Each row below holds a small network's activations on one input, seen along a few directions.
In each table, some parts of the input vary, and every possible input appears once, in random order.
A made-up example of a description, with smaller parts first: one of 4 places along a line, together with either a single point or one of 11 places along a line or (one of 2 separate values, together with one of 8 places around a ring).
Shared parts are said once, and a part with two or three values counts as separate values.
(in the rows, 100 means zero)

Table:
r1:  91 133  99 111 110  96 104 108  95  96 112  94 112
r2:  96  80 113  73 105  92  99 107  75 101 102 109  90
r3: 105  92 117  77 107  93  88 108  74  92  81  92  88
r4:  95  97  98 103 122  80 102  81  69  94 116 105 100
r5:  99  63  91 139  80 124 107  97 169 101  65  99 104
r6:  87  75  72 130  79 112 106  72 176 129  95  94  93
r7:  97 127  92 112 106 101 104  92  82 100 120 117 111
r8: 100 129 107  92  96 101  90 117  97  96  97  87 114
r9: 107 122 108  85  90 113  92 120  86  99  83 103 101
r10: 138  72  74 116  87 120 101  84 181 109  87  93  96
r11:  96  84 105  91 104  89 108  90  65  94 115 108  88
r12:  99 115  97 101  87 109 110 102  78 100 118 119 100
r13:  90 102 105 103 126  76  99  98  83  90 109  82 100
r14:  98  98 116  85 112  81  86 106  84  89  95  76 102
r15: 100 111 105  83  88 111 102 119  87 109 104 120 102
Describe the family of inputs behind these rows.
> either one of 3 separate values or (one of 2 separate values, together with one of 6 places around a ring)
List by row number the other inputs of the same sort as r6.
> r5, r10

Table:
r16:  95 115 106 105  92 109 115 123  96  95 112 113 112
r17: 124  20 136  59  93 102  71 126 136  88  20  61  75
r18:  86 139  96 117  95 109  90 109 117 110  90  90 118
r19: 114  95  77 116  81 119 110  98 152 111 113 113 109
r20:  76  97 100  92  87 102 102  96  92 117 101 112  90
r21:  89 135 105 120  99  99 100 114  96  88  97  84 116
r22:  79  90 110  96  91  94 106 100  69  96 109 104  93
r23: 102  62  86 124 124  82 106  67 132 100 108  87  86
r24: 122  90  77 118  86 120 111  79 126 107  96 117  98
r25: 106 118  82 129  90 111  96  84 154 101  98  83 113
r26: 114 125 105  73 105 104 101 122  84 100 117 106 105
r27:  99 112  96 105  90 119 101 101  93 108  90 128 101
r28:  82  74 109 110 128  74 104  90  76  83 107  88 102
r29: 105  84 110  80 134  62  90  88  65  90 112  85  97
r30: 123 116 107  77 106 103  92 104  59  91 103 115  95
r31: 101 100 113  65 101  86  93  97  58 102 114  99  87
r32:  93 119  95 103  86 118 105 119 117 118 105 120 114
r33: 100  74  82 108  84 103 110  77 124 116 110 101  84
r34: 109 145 101  87 110  92  86 115  84  92 102  77 109
r35:  79  84 100 106 124  80 102  85  99 102  99  97  97
r36: 101 106 107 108  95 110 106 106  71  86  97 121 101
Describe the family of inputs behind these rows.
> either a single point or (one of 4 places along a line, together with one of 5 places along a line)
Start at r24 and move only the place on the line of 4, one step at a time. The first step leads to r27. Which rows follow, in order?
> r36, r30

Table:
r37: 101  54 108  89  87 108 103 105 109 104  80 108  84
r38: 117  68 110  75  98  99  89 106 118 100  77  86  87
r39: 111 144 102 100  94 115  96 125 100  94  96  99 118
r40:  95  67 127  67 127  64  91  95  38  81 101  85  81
r41: 117  73 112  90 106  97  87 108 120  88  70  78  95
r42:  84 105  87 134 108  91 102  83 130 102 103  81 109
r43: 109 133  97  94  77 126 102 115  90 108 102 126 104
r44:  78  97  97 108 138  62 111  70  53  94 140 101  94
r45: 101  97  80 118 103  96 108  78 127 110 121  98 101
r46: 101 102  81 133 112  93 107  80 128  98 114  92 109
r47:  85  86  78 131  93 104 121  74 120 111 123 122 100
r48:  95 126 101 100  74 126 109 120  91 108 106 130 108
r49: 116  62 105  83  89 108  96  98 108 103  75 105  82
r50:  95 146 108 101  90 112  91 128 103  98  85  89 118
r51:  98  92  75 125  95 106 114  68 119 112 120 118  97
r52: 111 138 100  86  85 116  95 124  99 105 103 106 110
r53: 100  75 117  91 104  95  81 112 123  93  60  69  95
r54:  88 134 117  77 119  80  97 112  24  90 124 109 108
Changing only one part turns r38 into r52. The same change can be made to r41. Which row results?
> r39
Describe the family of inputs behind these rows.
> one of 3 separate values, together with either a single point or one of 5 places along a line
Which other rows agree with r42 in the choice among 3 separate values? List them by row number.
> r44, r45, r46, r47, r51
Which other rows does r50 become when the choice among 3 separate values takes its other values? List them by row number.
> r42, r53

Table:
r55:  88 145 112  84  84 117 105 129  51 103 112 132 109
r56: 108  73  70 121  93 107 120  64 131 115 124 122  89
r57:  95 170 117  79 117  86  91 127  33  86 122  94 120
r58:  83 107  97 107 143  57 104  69  53  89 140  90 100
r59: 108  63 102 109  93 107  85 105 172 100  50  63  96
r60: 105  84 133  63 135  64  78 112  53  75  83  65  91
r61: 128  50 108  73  83 114  89 106 130 104  64  96  79
r62: 101 149  86 132  76 131  99 119 153 107  88  95 126
r63:  76  80  91 114 108  86 120  71  69 106 131 125  90
r64: 122 137  89  93  68 138 103 121 111 112 101 129 110
r65:  97  57 129  67  98  94  92 113  70  91  73 100  81
r66:  89  85  66 158 102 100 114  64 173 111 111  90 109
Changing only one part turns r64 into r57. The same change can be made to r61. Which row results?
> r60
Describe the family of inputs behind these rows.
> one of 3 separate values, together with one of 4 places along a line
Which other rows does r66 become when the choice among 3 separate values takes its other values? List them by row number.
> r59, r62
